A small network was shown many inputs. Here are its activations along a few directions, one row for each input.
In each table, some parts of the input vary, and every possible input appears once, in random order.
A made-up example of a description, with smaller parts first: one of 6 places along a line, together with either a single point or one of 11 places along a line or (one of 2 separate values, together with one of 8 places around a ring).
Shared parts are said once, and a part with two or three values counts as separate values.

Other details of the inputs vary at random and push rows far along two fixed directions, the same in every table; ignore that.

Rows:
row 1: [12  0  6 -2 12 13 13 -6  0 22 21]
row 2: [  3   6 -10  12 -12 -15 -11   9  28   0  -3]
row 3: [-24 -18  17  -7  -7   2 -17   6 -12  -5  -5]
row 4: [ -5  -5 -16   5  -9   7  -5   8  -3   2   2]
row 5: [ 14  -4  14 -10   5  12  17 -13   6  19  15]
row 6: [-22  -8  -2  -1  -3  -1 -17  11  -7 -15 -16]
row 7: [ 16   4 -12   4  -6   8   5  -4   6   3   0]
row 8: [-14 -14   8  -6  -5  17   0  -5  -5   7  12]
row 9: [-18 -18   1  -8 -13  23 -18   8  -5  -8   2]
row 10: [ 11   4  24  -4   2  -8   3 -14  18  29  18]
row 11: [-22 -25  35 -14   5   7  -5  -8 -11   7   3]
row 12: [-19  -5  -2  -1  -6  -2 -19  14  -7 -16 -11]
row 13: [  9  16 -16   7   3 -11  -2  10   3  -8 -17]
row 14: [ 2  6  3  2 -2 -8 -5  9 -3 -2 -7]
row 15: [  8  15 -18   9   0 -15   1   4   1 -15 -11]
row 16: [-22 -11  -2   0 -10  -4 -19  10 -10 -22  -6]
row 17: [-19  -8 -10  -4 -15  12 -10  13  -1  -5  -2]
row 18: [-20 -10  -3   0  -4  -4 -12   3  -7 -18 -10]
row 19: [ 5  4  4 -1  5 -8  1  2 -2 -3  1]
row 20: [  9   9  -2   1  14 -10   9  -5   2  -1  -7]
row 21: [ 16  34 -52  19 -10   1  -1  20  14 -16 -22]
row 22: [  6  13 -20  13  -4 -15   4   1   1 -15 -15]
row 23: [ 16   8   7  -1  17  -9  15 -10   3   6   1]
row 24: [ 18   4  27  -6  15  -7  16 -12  -2  21  11]
row 25: [ 2 -2 10 -4  8 -6  2 -4 -3  0  3]
row 26: [-17  -7  -2   1  -6  -6 -14   6  -9 -18  -4]
row 27: [-20 -18  19  -4  -5  -2  -7  -6 -14  -8   6]
row 28: [-19  -7   1   0  -6  -2 -14  10  -6 -11 -15]
row 29: [11 -7 11 -7  8  9 15 -7  0 25 21]
row 30: [-29 -21   9  -2  -6   0 -11  -3 -11 -16  -7]
row 31: [ 26  25 -16   8  12 -16  14  -1   8  -1  -9]
row 32: [11 -3 10 -6 11 13 14 -5  1 24 21]
row 33: [ 25  20 -12   8  11 -17  18  -8   7  -2  -5]
row 34: [-20 -10  -3   4  -8  -5  -9   0  -8 -19 -11]
row 35: [-22 -10  -4   1  -3  -4 -11   3  -6 -19 -12]
row 36: [ 19  -4  10  -7   4  13  12 -12   5  16  13]
row 37: [ 26  40 -48  27  -5 -27   8  11  10 -22 -27]
row 38: [-3  2  1  0  5 -5 -3  4 -1 -5 -9]
row 39: [  8  -4  15 -11   6  16  13 -10   4  16  16]
row 40: [ -5   5 -13  -2  -6  11  -1  11   3  -1   0]
row 41: [  5  -8   6  -6  -3  12   9 -11   2  12  10]
row 42: [-11  -7 -11   1 -11  20 -16   8  -2 -11  -3]
row 43: [ 13  -5  32  -9  16  -2  16 -17  -1  22  10]
row 44: [ 18  23 -19   6   5   5  15   2   9   8   2]
row 45: [ 22  16   7   1  14 -11  12  -4   2   9   2]
row 46: [12  4 -7  5  5  7 11 -3  1 16 13]
row 47: [  7  12 -25   9  -9   8   2   4   7  -5  -8]
row 48: [ 17   9  12  -2  15 -11  13  -8  -1   8   8]
row 49: [-22 -14  13  -7  -6   2 -20  11 -11 -11  -2]
row 50: [ 2 -1  7  2  0 -9  5 -6 -5 -4  4]
row 51: [-17 -16   3  -7 -11  14  -4   1  -4   3   7]
row 52: [-10  -7  10  -3  -4  -8 -18  -6  11  16  12]
row 53: [ 11  -4   3  -1   0  16   6 -11   2   9  10]
Description of these inputs: either one of 3 separate values or (one of 4 places along a line, together with one of 5 places around a ring) or (one of 5 places along a line, together with one of 6 places along a line).
Which of the alternatives is row 4?
Answer: one of 4 places along a line, together with one of 5 places around a ring
Start at row 30 and move only the place on the line of 5, one step at a time. The first step leads to row 35. Which rows follow, in order?
Answer: row 20, row 6, row 11
Which other rows does row 9 become when the place on the line of 4 takes its other values? List them by row number.
Answer: row 32, row 39, row 40
Start at row 11 and move only the place on the line of 6, one step at a time. The first step leads to row 28. Which rows follow, in order?
Answer: row 43, row 3, row 24, row 14
